data =
[[ -9  -9  43  19 -26]
 [-13  -6  29  18 -18]
 [ -6  -6  20   8  -8]
 [ -8  -1   9   4   0]
 [  3  -1   1  10   0]
 [  1  -3  -4   7   0]
 [  0   6  -7  -6   1]]
Rows and columns are counted from 1.
(1, 1) => -9
(7, 4) => -6
(5, 1) => 3
(4, 3) => 9
(5, 2) => -1
(3, 2) => -6
(2, 3) => 29
(2, 4) => 18
(6, 1) => 1
(5, 5) => 0
(4, 2) => -1
(5, 3) => 1
(6, 4) => 7
(1, 4) => 19
(4, 5) => 0
(6, 3) => -4

X =
[[ -1  -5  -1   4 -12 -22  12   8 -12]
 [-24 -11  20  -1  25 -46  33  -6 -14]
 [ -3 -10  18  17 -10 -42  30   3   8]
 [-25  -7 -22  12   2  25 -45 -10 -10]
 [-47  25   7  11   7 -56  55 -47  37]
 [-37  -9  -9 -12  12 -34  40  21  12]
 [ 13 -14 -15  -2  -9  27 -49  11 -40]
 [ 10  13  19  -4  10  -3   0 -18   7]
 [ 45   4   9   6  -3  33 -25  22   3]
 [ -5  -1  33  21  14 -30  25 -12  13]
 [  5  -8  20   9   2 -23  39  10  21]
 [ 47   3  11 -16  -5  -1   9   3   6]
 [-41  -5 -23  19   5  -6   6 -28 -21]
 [ 52   2  29  10   3  26 -14  20   8]
 [ 40  -7   8  15 -15  49 -50   5 -30]
 [-18   2 -35  -4 -22  31 -38   0 -26]]
Rows and columns are counted from 1.
row 1 col 1: -1
row 1 col 3: -1
row 8 col 9: 7
row 15 col 3: 8
row 14 col 1: 52
row 9 col 8: 22
row 7 col 9: -40
row 8 col 8: -18
row 9 col 9: 3
row 10 col 6: -30
row 10 col 8: -12
row 11 col 1: 5
row 1 col 5: -12
row 3 col 2: -10
row 12 col 8: 3
row 14 col 9: 8
row 9 col 5: -3
row 15 col 8: 5
row 7 col 6: 27
row 8 col 4: -4
row 7 col 7: -49
row 5 col 6: -56
row 2 col 9: -14
row 8 col 7: 0
row 7 col 4: -2
row 16 col 9: -26
row 2 col 4: -1
row 10 col 7: 25
row 6 col 6: -34
row 10 col 9: 13
row 4 col 4: 12
row 15 col 6: 49
row 16 col 7: -38
row 8 col 5: 10
row 13 col 6: -6
row 14 col 6: 26
row 14 col 3: 29

m =
[[ 30  32  21 -27 -34  34  37  29 -31  42  28 -37]
 [ 25  29  27 -33 -29  21  26  24 -30  32  31 -33]
 [ 23  32  33 -33 -27  22  23  31 -21  28  29 -23]
 [-29 -19 -28  35  22 -19 -24 -15  28 -25 -19  31]
 [ 30  13  30 -40 -28  33  26  32 -44  32  30 -39]]
Indices start at 1.
row 1 col 1	30
row 2 col 1	25
row 5 col 3	30
row 3 col 6	22
row 4 col 11	-19
row 4 col 5	22
row 2 col 11	31
row 1 col 5	-34
row 3 col 12	-23
row 4 col 7	-24
row 5 col 4	-40
row 4 col 8	-15
row 2 col 7	26
row 5 col 2	13
row 3 col 7	23
row 4 col 9	28
row 5 col 8	32
row 1 col 3	21
row 4 col 2	-19
row 3 col 2	32
row 3 col 4	-33
row 5 col 11	30

arr = [[-18, 9, -14, -13, -3, 22, -24, -11, 44, 20, 43, 56], [36, 26, 26, -14, -1, -7, 39, -6, 19, -1, -37, 56], [1, 7, -34, -7, 36, -23, -2, -9, 30, -1, 45, 56], [-15, 5, 22, -33, 38, -29, 29, -12, -5, 7, 31, 56], [16, -1, 7, -30, -35, 14, -57, -14, 4, 1, 9, 56], [-19, -15, -5, -33, 19, 11, 25, -1, -17, -5, 55, 56], [-46, 5, 52, -10, -29, -16, -3, -3, -7, -2, 7, 56], [-10, -4, -31, 12, 27, -36, -26, 17, -12, 13, 41, 56], [14, -1, -13, 22, -9, 25, 8, -18, 39, 4, -52, 56], [-3, 18, -4, 16, -25, 1, -3, 41, 14, 54, 12, 56], [-20, 13, -32, 31, -15, -3, 12, 21, 39, -17, 30, 56], [-26, -35, -13, -13, -21, -50, 23, 3, -5, -10, 16, 56], [22, -11, -7, -50, -11, -16, 6, 9, -22, -9, 44, 56]]
Rows and columns are counted from 1.
row 1 col 1 -> -18
row 12 col 9 -> -5
row 8 col 8 -> 17
row 2 col 10 -> -1
row 4 col 12 -> 56
row 1 col 10 -> 20
row 12 col 1 -> -26
row 3 col 12 -> 56
row 8 col 7 -> -26
row 1 col 5 -> -3
row 9 col 1 -> 14
row 4 col 5 -> 38
row 12 col 8 -> 3
row 10 col 5 -> -25
row 8 col 12 -> 56
row 6 col 7 -> 25
row 8 col 2 -> -4
row 9 col 6 -> 25
row 9 col 12 -> 56
row 4 col 3 -> 22
row 11 col 10 -> -17
row 12 col 2 -> -35
row 6 col 12 -> 56
row 5 col 7 -> -57
row 1 col 3 -> -14
row 11 col 9 -> 39
row 5 col 5 -> -35
row 6 col 2 -> -15
row 4 col 4 -> -33
row 2 col 1 -> 36
row 5 col 2 -> -1
row 11 col 2 -> 13
row 13 col 3 -> -7
row 3 col 9 -> 30
row 11 col 4 -> 31
row 10 col 9 -> 14

B =
[[-29 -36  38  42  42  39 -32 -39  44]
 [ 35  45 -46 -41 -39 -40  33  40 -47]]
Rows and columns are counted from 1.
(1, 1): -29
(2, 5): -39
(2, 3): -46
(1, 3): 38
(1, 4): 42
(1, 2): -36
(2, 8): 40

A =
[[128, 127, 129, 92, 132, 128, 90, 92, 93, 129, 129, 93, 91, 89, 128],
 [189, 184, 185, 30, 197, 183, 24, 32, 30, 188, 194, 32, 29, 24, 190],
 [23, 23, 25, 205, 11, 24, 210, 206, 208, 20, 13, 202, 207, 204, 20],
 [48, 47, 49, 179, 38, 47, 182, 182, 182, 44, 39, 179, 182, 177, 44],
 [93, 92, 94, 130, 91, 93, 130, 131, 132, 92, 91, 128, 129, 128, 92],
 [140, 139, 140, 80, 145, 139, 77, 80, 81, 141, 142, 80, 78, 77, 141],
 [182, 183, 182, 34, 195, 183, 26, 27, 30, 187, 194, 26, 24, 29, 189],
 [68, 70, 69, 155, 64, 70, 156, 154, 157, 68, 65, 153, 155, 153, 67],
 [54, 57, 57, 169, 50, 59, 170, 166, 170, 56, 52, 163, 166, 167, 55]]
Indices start at 1.
(1, 1) -> 128
(3, 2) -> 23
(5, 11) -> 91
(9, 3) -> 57
(2, 12) -> 32
(5, 1) -> 93
(2, 3) -> 185
(5, 15) -> 92
(6, 1) -> 140
(2, 13) -> 29
(7, 9) -> 30
(2, 8) -> 32
(7, 12) -> 26
(7, 11) -> 194
(4, 14) -> 177
(6, 11) -> 142
(9, 9) -> 170
(8, 3) -> 69
(5, 9) -> 132
(3, 1) -> 23
(5, 14) -> 128
(7, 14) -> 29
(2, 6) -> 183
(6, 7) -> 77
(7, 4) -> 34
(3, 8) -> 206
(8, 6) -> 70
(9, 12) -> 163
(1, 12) -> 93
(2, 7) -> 24
(5, 6) -> 93
(6, 6) -> 139
(6, 4) -> 80
(2, 14) -> 24
(4, 5) -> 38
(4, 11) -> 39

x =
[[11, -22, -3, 26, -17, -18, 35, 24, 2, 13],
 [19, -4, 19, 16, 19, 21, 7, 20, 10, 1],
 [14, -3, -5, 15, 0, 19, -26, -1, 3, 1],
 [19, -2, 25, 3, 9, -8, 4, 5, 10, 14]]
Indices start at 1.
(1, 1) -> 11
(2, 2) -> -4
(1, 2) -> -22
(2, 7) -> 7
(1, 10) -> 13
(2, 5) -> 19
(3, 5) -> 0
(3, 9) -> 3
(3, 8) -> -1
(3, 3) -> -5
(3, 7) -> -26
(2, 6) -> 21
(4, 10) -> 14
(1, 3) -> -3
(2, 4) -> 16
(3, 2) -> -3
(4, 2) -> -2
(4, 1) -> 19
(1, 7) -> 35
